grid =
array([[126, 138, 131, 131, 127, 126, 130, 126, 131, 130, 127, 139, 130,
        133],
       [128, 141, 130, 135, 121, 128, 130, 127, 130, 129, 124, 129, 129,
        128],
       [126, 116, 127, 125, 132, 126, 130, 127, 129, 129, 132, 129, 132,
        125],
       [127, 115, 126, 133, 129, 130, 128, 128, 128, 133, 134, 122, 129,
        125],
       [128, 143, 128, 127, 129, 126, 127, 129, 129, 133, 120, 126, 130,
        128],
       [129, 141, 127, 120, 125, 129, 129, 129, 130, 128, 123, 133, 123,
        125],
       [130, 108, 132, 121, 131, 130, 127, 123, 131, 129, 134, 135, 132,
        126],
       [129, 135, 125, 119, 133, 128, 124, 126, 128, 128, 132, 127, 128,
        126],
       [129, 125, 126, 124, 128, 127, 128, 128, 131, 129, 127, 129, 130,
        130],
       [128, 124, 127, 130, 121, 129, 127, 129, 126, 130, 130, 136, 128,
        126],
       [128, 122, 128, 130, 129, 128, 128, 127, 128, 127, 123, 120, 132,
        127],
       [129, 100, 123, 127, 134, 130, 129, 127, 131, 126, 129, 126, 130,
        130],
       [128, 120, 129, 109, 124, 128, 129, 129, 130, 127, 129, 130, 130,
        124],
       [128, 130, 129, 137, 128, 130, 131, 130, 126, 129, 130, 124, 131,
        128]])
grid[0,0]: 126
grid[2,10]: 132
grid[13,3]: 137
grid[0]: [126, 138, 131, 131, 127, 126, 130, 126, 131, 130, 127, 139, 130, 133]
grid[0,13]: 133
grid[5,12]: 123
grid[13]: [128, 130, 129, 137, 128, 130, 131, 130, 126, 129, 130, 124, 131, 128]
grid[8,2]: 126
grid[7,1]: 135
grid[1,2]: 130
grid[9]: [128, 124, 127, 130, 121, 129, 127, 129, 126, 130, 130, 136, 128, 126]
grid[7,7]: 126
grid[8,1]: 125
grid[11,13]: 130
grid[10]: [128, 122, 128, 130, 129, 128, 128, 127, 128, 127, 123, 120, 132, 127]
grid[1,11]: 129
grid[11,11]: 126
grid[9,10]: 130
grid[11,10]: 129
grid[2]: [126, 116, 127, 125, 132, 126, 130, 127, 129, 129, 132, 129, 132, 125]
grid[9,12]: 128
grid[6]: [130, 108, 132, 121, 131, 130, 127, 123, 131, 129, 134, 135, 132, 126]
grid[0,9]: 130
grid[:, 6]: [130, 130, 130, 128, 127, 129, 127, 124, 128, 127, 128, 129, 129, 131]
grid[8,3]: 124
grid[3,2]: 126
grid[:, 8]: [131, 130, 129, 128, 129, 130, 131, 128, 131, 126, 128, 131, 130, 126]
grid[13,5]: 130
grid[11,2]: 123
grid[13,4]: 128
grid[5]: [129, 141, 127, 120, 125, 129, 129, 129, 130, 128, 123, 133, 123, 125]
grid[:, 7]: [126, 127, 127, 128, 129, 129, 123, 126, 128, 129, 127, 127, 129, 130]
grid[2,6]: 130
grid[13,1]: 130
grid[0,4]: 127
grid[11,1]: 100

arr = 132,128,103,154,98,100
arr[-6]: 132
arr[5]: 100
arr[-5]: 128

a = [128, 128, 143, 122, 110, 121, 143, 143, 108, 106, 126, 137, 123]
a[0] => 128
a[7] => 143
a[6] => 143
a[2] => 143

data = [129 125 137 131 103 152 127 128 130 148]
data[0]	129
data[-4]	127
data[8]	130

W =
115,157,108,127,137,111
111,147,108,135,137,116
Rows and columns are counted from 0.
row 0 col 0 => 115
row 0 col 1 => 157
row 1 col 5 => 116

m =
[[134 141 128 122 121 133]
 [137 128 125 123 125 131]
 [128 127 126 120 124 132]
 [129 130 127 122 126 131]
 [133 130 128 120 120 136]
 [126 112 137 125 129 113]
 [129 131 124 120 122 130]
 [131 132 131 134 118 129]
 [132 130 127 122 124 134]
 [130 132 123 125 122 107]
 [137 128 127 126 122 132]
 [130 131 135 132 115 129]]
Rows and columns are counted from 0.
row 0 col 0: 134
row 2 col 4: 124
row 2 col 0: 128
row 11 col 5: 129
row 1 col 1: 128
row 3 col 0: 129
row 1 col 3: 123
row 2 col 1: 127
row 1 col 5: 131
row 7 col 3: 134
row 8 col 1: 130
row 9 col 0: 130
row 11 col 3: 132
row 4 col 3: 120
row 7 col 4: 118
row 8 col 4: 124
row 7 col 0: 131
row 4 col 0: 133
row 6 col 1: 131
row 10 col 1: 128
row 4 col 2: 128
row 10 col 4: 122
row 2 col 3: 120
row 5 col 3: 125
row 7 col 5: 129
row 3 col 4: 126

B = [143 146 148 149 144 139 138 135]
B[0] => 143
B[4] => 144
B[3] => 149
